Each row below holds a small network's activations on one input, seen along a few directions.
Each table varies a few parts of the input and shows all the possible inputs, shuffled.
A made-up example of a description, with smaller parts first: one of 6 places along a line, together with either a single point or one of 11 places along a line or (one of 2 separate values, together with one of 8 places around a ring).
Shared parts are said once, and a part with two or three values counts as separate values.
In the rows, zero is written as 128.

Other details of the inputs vary at random and push rows far along two fixed directions, the same in every table; ignore that.

Table:
row 1: [ 55 113 107 174  45 155 175 208 124 142 137]
row 2: [ 60  79 110 198  41 169 150 186 120 164 133]
row 3: [ 85  64 123 170  36 124 126 173 124 151 156]
row 4: [153 113  93 111 150 122  53  59 214  78 106]
row 5: [101  30  50 176  30  72  68 151 184 150 184]
row 6: [ 57  78  77 172  60 168  89 149 129 170 170]
row 7: [117  56  65 177  54 135 121 156 150 160 144]
row 8: [235 152 148  49 238  82 108   9 146  58  92]
row 9: [176 177 153  91 194 133 143  74 136  91  79]
row 10: [169  99  61 116 125 109  40  65 234  87 115]
row 11: [109 160 194 111 151 146 158 134  41 154 138]
row 12: [102 154 172 109 131  89 160 170 119 121 141]
row 13: [108 168 213 141 145 175 143 162 102 141  76]
row 14: [136 142 171 132 136  99 165 176  85 153 125]
row 15: [ 73 181 153 108 148 172 127 153  90 123 127]
row 16: [185  64  14 124 139 113  49  25 171 140 156]
row 17: [ 75  94  76 156  69 105 104 178 193 133 156]
row 18: [167 169 197  68 200 107 146  74 114  77 101]
row 19: [242 205 137  62 244  77 111  42 170  89  72]
row 20: [ 99 157 117 111 148 154 169 140  75 138 146]
row 21: [183 175 162  82 212 129 165  81 118  98  84]
row 22: [ 76  90  95 188  54 124  90 202 168 160 136]
row 23: [210 172 160 110 177 133 128  84 123 129  66]
row 24: [141 121 170 132 119 126 162 154  84 144 118]
row 25: [ 59  85  86 166  40 144 120 181 175 130 149]
row 26: [ 28 134 135 167  68 135 153 245 141 147 139]
row 27: [117 155 233 125 144 141 180 150  61 137 102]
row 28: [ 98 177 178  87 170 142 188 150  29 121 146]
row 29: [ 82  94 123 198  60 162 201 194  77 146 240]
row 30: [118 132 160 113 126 120 175 159 100 115 129]
row 31: [135 166 156 148 134 126 161 176 104 162  98]
row 32: [161  85  57 116 133 108  45  41 228  77 123]
row 33: [179  90  86  94 129  76  70  51 194  81 139]
row 34: [174 149 206 104 187 125 165 106  76 125  93]
row 35: [183  45  24 115 131  91  36  20 163 124 174]
row 36: [207 171 143  94 205 116 171  57 117  65 192]
row 37: [ 99 194 196 121 164 186 140 152  61 160 102]
row 38: [ 80 160 167  90 141 137 155 146  54 115 160]
row 39: [167  96  69 147 120  94 105 123 165 152 129]
row 40: [188 177 134  91 200  91 149 104 144 115 102]
row 41: [153 119  54  89 159 123  40  37 178  92 145]
row 42: [ 84  62  94 186  60 153 144 167 124 161 143]
row 43: [139  97  85 117 119  65 111 121 168 110 157]
row 44: [111 137 181 145 126 166 137 146 118 142  95]
row 45: [129 170 203 135 134 161 157 168 100 153  82]
row 46: [180  72  10 133 124 118  27  16 186 133 150]
row 47: [124 177 180 116 150 149 210 174  85 135 100]
row 48: [ 75  63  63 195  37 115  85 187 185 163 155]
row 49: [123 185 215 136 139 169 153 179  94 150  72]
row 50: [ 94 193 148 107 156 167 172 143  62 134 125]
Description of these inputs: one of 2 separate values, together with either a single point or (one of 4 places along a line, together with one of 6 places along a line).
The inputs of row 8 and row 34 match in every part but the choice among 2 separate values. If row 12 is changed in the same way as row 8 into row 34, which row does it become?
> row 5
The inputs of row 36 and row 29 match in every part but the choice among 2 separate values. If row 9 is changed in the same way as row 36 into row 29, which row does it become?
> row 2
A walk changes only the place on the line of 6. It starts at row 11 and steps to row 35. List the rest of the walk in order.
> row 16, row 46, row 6, row 37
Change only the choice among 2 separate values in row 7. List by row number the other rows that result.
> row 47
A walk changes only the place on the line of 4. It starts at row 6 and steps to row 44. List the rest of the walk in order.
> row 45, row 48

Table:
row 51: [124 145 188  93 153 110 156 120  92 100 143]
row 52: [152 112  95 115 149 116 135  91 107 130 153]
row 53: [162 117  66  99 143  95  76  66 162 102 174]
row 54: [ 87 129 155 168  88 137 146 200 143 145 124]
row 55: [154 162 195  86 174 125 184 106  74 102 124]
row 56: [144 169 143 103 165 136 172 119  81 124 141]
row 57: [ 97  43  43 185  47 103 132 167 148 159 176]
row 58: [164  96  84 129 136 120  46  66 162 145 113]
row 59: [148  74  71 161  95 114 107 126 152 161 123]
row 60: [147  66  63 153  95  93  64 112 177 151 135]
row 61: [ 93  73  59 155  80 138  70 111 174 113 181]
row 62: [ 84 138 148 127 126 130 173 169  67 150 163]
row 63: [ 67  94  92 155  78 128 135 165 140 118 195]
row 64: [ 65 137 116 137  90 133 136 196 164 129  97]
row 65: [166 190 189 109 193 152 111  98 133 120  79]
row 66: [162 128 119 136 142 106 156 125 155 112 130]
row 67: [174 121 114 142 138 123 119 109 172 121 105]
row 68: [204 185 158  78 221 122 153  60 114  85 119]
row 69: [110 176 174 141 130 184 164 168  72 167  96]
row 70: [111  97 104 161 100 159 118 134 109 174 119]
row 71: [108 149 163 143 121 113 173 189 130 122 139]
row 72: [185 179 151 106 176 111 170 126 108 126 110]
row 73: [126 125 180 121 121  90 157 154 124 113 128]
row 74: [100 124 124 170  78 147 158 196 113 166 123]
row 75: [105 174 173 132 123 120 183 206  92 145 136]
row 76: [118 109 163 141 105 155 135 132 108 138 104]
row 77: [191  78 110 125 120  92  89  74 178 110 103]
row 78: [119 128 134 157 115 173 129 136 131 141 110]
row 79: [186 140 135 104 175  77 122 103 129 128 118]
row 80: [182 132 106  90 188 116  70  40 129 121 128]
row 81: [147 118  99 142 109 107  83 131 170 140 122]
row 82: [146  76  89 120 116 129  87  59 146 103 147]
row 83: [ 74 169 135  98 148 157 135 141 122 109 111]
row 84: [ 45 127 122 157  75 170 138 188  89 153 170]
row 85: [ 93 125  89 122 114 143  75 123 185 118  92]
row 86: [175 102 149 115 134  86  85  91 172 108 102]
row 87: [ 63  98  49 121  86 115 106 138 176  97 166]
row 88: [ 98  98 154 152  80 112 187 184 111 128 140]
row 89: [128 158 146 129 135 154  98 130 120 151 107]
row 90: [ 99 174 140 104 147 110 163 171 149 105 102]
row 91: [161 158 210  96 173 132 110  90 113 117  77]
row 92: [111 156 163 125 151 169 175 143  45 159 125]
row 93: [ 84  95 139 133  96 137 113 125 117 115 155]
row 94: [192 140 103 102 189 140  94  34 152  96 125]
row 95: [109 174 161 123 144 177 172 147  58 146 129]
Describe the family of inputs behind these rows.
> one of 5 places around a ring, together with either a single point or (one of 2 separate values, together with one of 4 places along a line)
The inputs of row 91 and row 73 match in every part but the place on the ring of 5. If row 69 is changed in the same way as row 91 into row 73, which row does it become?
> row 72
The inputs of row 54 and row 63 match in every part but the place on the ring of 5. If row 59 is changed in the same way as row 54 into row 63, which row does it become?
> row 52
A walk changes only the place on the line of 4. It starts at row 70 and steps to row 69. List the rest of the walk in order.
> row 78, row 76
Change only the choice among 2 separate values in row 79. List by row number the other rows that result.
> row 57
